A small network was shown many inputs. Here are its activations along a few directions, one row for each input.
In each table, some parts of the input vary, and every possible input appears once, in random order.
Descriptions start from the smaller parts, as in this example, which fits no table here: one of 6 places along a line, together with either a single point or one of 9 places around a ring or (one of 3 separate values, together with one of 8 places around a ring).
Shared parts are said once, and a part with two or three values counts as separate values.
(in the rows, 128 means zero)

Other details of the inputs shift rows strongly along two fixed directions, in all tables alike. That doesn't count.

Table:
x1: 131  118  175  131  148  125  138  154  108  74  87  130  100
x2: 138  96  158  138  148  122  125  164  105  80  118  143  87
x3: 98  75  90  11  152  128  131  156  128  148  93  160  123
x4: 140  160  139  207  113  121  126  103  143  115  158  93  149
x5: 105  78  101  25  110  125  146  166  112  135  104  152  114
x6: 84  171  86  95  112  116  122  87  159  193  136  115  167
x7: 152  167  132  199  128  131  112  108  137  122  166  125  132
x8: 85  159  83  107  103  98  124  92  153  189  139  113  157
x9: 150  163  144  204  136  135  116  106  145  131  162  127  139
x10: 137  103  166  133  148  149  154  167  105  75  104  130  112
x11: 157  94  159  131  169  141  132  155  108  81  103  150  109
x12: 142  167  146  203  120  130  131  104  154  120  150  95  153
x13: 113  81  89  23  136  111  133  168  120  141  104  157  108
x14: 144  166  150  204  124  116  112  91  126  130  155  107  121
x15: 155  169  138  194  124  127  112  115  131  125  171  128  128
x16: 168  80  149  126  137  135  125  152  110  72  114  136  99
x17: 146  176  156  195  134  134  110  88  132  129  150  111  128
x18: 131  110  171  133  147  133  146  166  110  69  93  123  115
x19: 113  132  77  90  117  138  115  85  154  198  151  134  184
x20: 150  172  138  197  109  121  125  112  140  114  163  97  143
x21: 80  95  93  27  123  111  128  167  113  155  81  148  100
x22: 77  94  100  23  149  121  138  169  117  157  89  168  129
x23: 150  163  129  198  112  143  135  108  138  116  167  102  144
x24: 135  117  178  131  156  129  131  151  97  87  91  137  91
x25: 141  116  163  128  140  117  125  152  103  80  102  125  71
x26: 109  133  65  102  123  114  118  94  153  197  155  136  167
x27: 118  128  79  98  114  127  120  89  159  201  148  133  181
x28: 158  151  146  194  118  163  125  89  137  120  163  119  154
x29: 172  84  153  124  132  130  125  157  105  77  121  139  97
x30: 84  154  77  110  104  111  113  97  141  214  142  127  159
x31: 143  114  162  134  131  123  121  168  95  88  105  136  75
x32: 93  153  79  108  106  132  144  102  163  199  152  115  179
x33: 107  142  72  98  93  134  132  94  149  188  154  129  171
x34: 88  160  75  94  123  129  114  98  156  207  154  141  173
x35: 83  163  85  102  120  126  120  101  139  215  127  140  174
x36: 162  69  154  132  138  129  125  149  105  78  116  137  102
x37: 161  87  155  131  161  134  130  155  121  81  108  143  96
x38: 141  119  163  126  130  109  131  160  108  71  105  122  78
x39: 139  100  162  128  143  153  146  163  112  70  111  122  103
x40: 148  92  170  129  142  155  147  153  102  77  103  144  115
x41: 137  108  154  131  131  122  139  167  117  61  104  111  96
x42: 77  97  111  24  130  102  144  159  133  141  73  136  107
x43: 145  152  135  205  113  138  135  105  135  121  169  102  146
x44: 141  170  146  197  124  140  125  101  147  113  154  96  155
x45: 171  152  122  194  134  135  114  99  142  119  164  123  137
x46: 154  165  134  194  109  138  135  115  133  119  172  106  141
x47: 113  132  85  93  124  134  124  94  145  197  140  142  189
x48: 148  78  159  133  125  139  139  151  102  75  116  135  99
x49: 147  173  156  202  131  125  117  90  138  134  147  109  125
x50: 104  140  82  102  99  138  135  89  158  201  151  130  182
x51: 75  90  101  25  131  115  132  165  122  168  74  152  109
x52: 83  100  102  26  123  99  139  162  124  128  79  132  98
x53: 136  108  168  135  148  141  119  158  102  87  95  137  86
x54: 154  177  151  194  119  117  112  101  124  127  158  110  115
Each input here is: one of 6 places along a line, together with one of 9 places around a ring.
The inputs of x2 and x9 match in every part but the place on the line of 6. If x8 is changed in the same way as x2 into x9, which row does it become?
> x42
The inputs of x46 and x10 match in every part but the place on the line of 6. If x38 is changed in the same way as x46 into x10, which row does it become?
> x1
A walk changes only the place on the line of 6. It starts at x35 and steps to x53. List the rest of the walk in order.
> x51, x30, x21, x31
Which other rows does x50 become when the place on the line of 6 takes its other values? List them by row number.
> x5, x28, x33, x40, x48

Table:
x55: 187  139  173  195  149  138  110  107  122  88  134  136  114
x56: 115  126  80  92  108  113  108  105  133  186  150  135  148
x57: 143  173  137  198  108  153  128  74  153  152  159  101  170
x58: 100  151  80  85  97  132  138  118  140  163  148  122  161
x59: 98  148  88  83  109  130  138  105  153  159  134  116  170
x60: 117  84  146  102  133  135  146  164  96  107  106  146  111
x61: 127  100  143  90  166  138  127  151  120  107  102  149  99
x62: 92  129  101  99  121  128  139  102  140  184  129  133  176
x63: 120  94  136  104  147  136  131  180  106  107  100  153  109
x64: 130  78  120  99  126  118  135  164  116  99  112  133  91
x65: 125  93  145  94  118  148  146  164  106  104  102  133  103
x66: 163  179  210  246  147  113  117  121  109  54  114  86  76
x67: 156  159  122  192  120  124  98  65  151  154  170  112  160
x68: 67  180  102  101  101  90  119  122  137  187  127  121  122
x69: 164  138  176  215  158  147  119  130  125  81  128  125  131
x70: 131  94  132  91  128  119  150  180  117  90  116  128  104
x71: 149  174  125  197  118  125  132  87  164  136  173  96  174
x72: 147  99  133  89  139  127  123  154  102  115  107  160  96
x73: 104  147  84  93  130  134  120  116  138  190  150  148  145
x74: 126  76  127  95  137  115  135  151  130  97  99  128  101
The inputs of x55 and x72 match in every part but one. If x71 is changed in the same way as x55 into x72, which row does it become?
> x70
What is each input in this table made of?
> one of 2 separate values, together with either a single point or one of 9 places around a ring
Which other rows does x73 become when the choice among 2 separate values takes its other values? List them by row number.
> x61

Table:
x75: 99  157  95  111  94  101  126  116  129  179  144  118  136
x76: 88  163  94  110  104  120  135  112  147  154  141  101  144
x77: 98  166  99  114  90  117  140  128  137  170  146  109  135
x78: 105  118  79  95  130  120  139  113  148  170  152  132  163
x79: 107  156  95  108  96  91  127  102  138  175  137  115  134
x80: 103  162  89  107  92  102  137  108  147  165  139  103  134
x81: 149  32  141  26  149  133  131  185  107  76  95  163  87
x82: 102  79  161  58  143  116  146  188  116  64  60  122  84
x83: 161  162  179  210  150  147  115  125  115  108  136  134  102
x84: 168  154  179  204  155  134  106  110  129  101  129  119  101
x85: 95  163  90  110  89  112  136  122  138  168  146  106  135
x86: 117  127  65  96  118  120  116  129  145  177  153  142  155
x87: 144  169  172  207  114  141  138  138  125  78  143  101  110
x88: 99  167  105  115  137  126  124  112  136  183  130  133  152
x89: 94  83  156  63  139  126  150  197  103  68  67  135  82
x90: 164  116  164  212  137  157  130  115  125  85  146  108  132
x91: 99  121  98  109  111  146  142  123  143  181  136  130  172
x92: 105  111  89  100  114  132  139  104  155  176  127  125  170
x93: 132  107  80  83  113  139  122  106  144  173  135  137  175
x94: 148  27  129  33  143  141  142  184  94  75  67  168  94
x95: 204  119  157  191  135  151  115  106  127  81  168  142  125
x96: 187  114  176  195  138  167  135  104  134  83  145  116  148
x97: 166  163  175  204  158  130  122  111  124  93  124  120  112
x98: 194  121  158  195  133  159  113  119  118  85  175  145  127
x99: 142  31  132  26  154  140  132  187  93  75  100  171  81
x100: 189  115  170  198  137  168  140  100  130  82  144  127  146
x101: 156  147  170  211  133  118  107  111  106  93  143  116  101
x102: 124  112  74  88  111  148  125  116  130  177  141  152  174
x103: 92  163  103  114  111  115  135  102  158  158  125  112  159
x104: 179  119  170  203  136  177  139  114  120  85  152  130  146
x105: 93  165  94  109  99  111  138  108  156  155  133  105  145
x106: 120  123  63  94  125  118  113  119  145  172  154  135  152
x107: 103  159  95  106  93  103  132  111  150  164  140  92  136
x108: 101  161  103  115  94  107  130  122  128  180  144  120  136
x109: 192  127  148  203  140  128  107  126  138  81  155  114  119
x110: 96  161  114  110  128  111  125  107  149  165  118  112  170
x111: 106  150  106  118  126  108  97  94  148  182  130  130  135
x112: 116  42  135  50  153  124  157  203  102  78  87  158  88
x113: 118  52  142  58  151  129  160  205  102  83  89  159  91
x114: 161  158  174  210  151  144  109  119  116  104  136  132  100
x115: 190  125  157  207  128  169  126  127  110  91  151  138  139
x116: 113  81  159  75  151  124  123  189  92  96  73  164  60
x117: 107  164  111  111  140  116  120  102  149  178  123  120  153
x118: 127  109  73  88  118  146  123  106  130  171  143  144  171
x119: 91  168  117  119  125  125  134  122  135  170  126  128  168
x120: 166  152  172  203  115  108  118  117  120  87  141  94  99
x121: 109  33  144  53  143  143  154  200  99  83  70  148  93
x122: 110  72  153  69  153  119  118  186  91  91  70  164  56
x123: 104  151  101  118  111  93  113  95  137  180  132  130  140
x124: 85  166  96  113  97  122  138  122  147  158  140  108  146
x125: 127  40  135  49  156  114  159  189  112  74  79  154  86
x126: 127  125  64  94  121  110  117  115  156  173  145  139  153
x127: 142  165  180  209  126  145  135  134  125  81  135  109  123
x128: 90  161  107  111  132  119  127  108  137  165  126  119  167
x129: 142  47  141  42  145  147  140  197  93  84  101  177  87
x130: 97  79  154  59  146  124  148  189  104  64  67  128  80
x131: 115  109  92  85  126  157  141  99  140  171  142  137  179
x132: 102  172  114  121  135  131  129  117  134  183  132  135  152
x133: 96  163  107  110  127  110  130  103  146  167  117  122  168
x134: 87  164  109  114  125  121  129  116  136  169  125  125  169
x135: 177  122  163  205  144  130  133  119  141  80  154  111  130
x136: 151  161  171  201  118  128  131  123  139  69  137  85  111
x137: 154  150  174  214  127  119  109  120  105  96  142  122  103
x138: 105  110  95  99  115  132  134  107  159  176  129  113  173
x139: 114  119  101  94  118  161  148  115  138  176  140  146  180
x140: 113  159  104  117  137  118  113  94  146  186  126  139  135
x141: 182  137  150  210  135  142  117  141  123  89  160  131  119
x142: 154  154  178  214  127  124  115  127  106  100  142  124  105
x143: 161  153  165  205  119  115  120  117  108  87  149  100  96
x144: 165  149  170  210  143  123  100  104  124  97  130  132  94
x145: 99  159  89  109  96  110  134  112  138  163  147  99  132
x146: 119  77  155  64  171  127  126  179  93  92  69  154  58
x147: 102  164  104  113  144  124  122  102  137  179  131  126  150
x148: 160  146  178  208  130  109  105  111  118  93  135  109  104
x149: 102  150  99  122  129  117  99  95  136  181  137  137  131
The inputs of x95 and x99 match in every part but one. If x123 is changed in the same way as x95 into x99, which row does it become?
> x101
The inputs of x125 and x113 match in every part but one. If x144 is changed in the same way as x125 into x113, which row does it become?
> x116
What is each input in this table made of?
> one of 5 places along a line, together with either one of 6 places around a ring or one of 9 places around a ring
A walk changes only the place on the ring of 9. It starts at x84 and steps to x111. List the rest of the walk in order.
> x148, x120, x107, x136, x82, x110, x117
Which other rows does x109 become when the place on the line of 5 takes its other values? List them by row number.
> x86, x106, x126, x141
A walk changes only the place on the line of 5. It starts at x120 and steps to x79. List the rest of the walk in order.
> x143, x75, x108
A walk changes only the place on the ring of 9. It starts at x89 and steps to x134. List the rest of the walk in order.
> x88, x114, x122, x137, x75, x85, x124
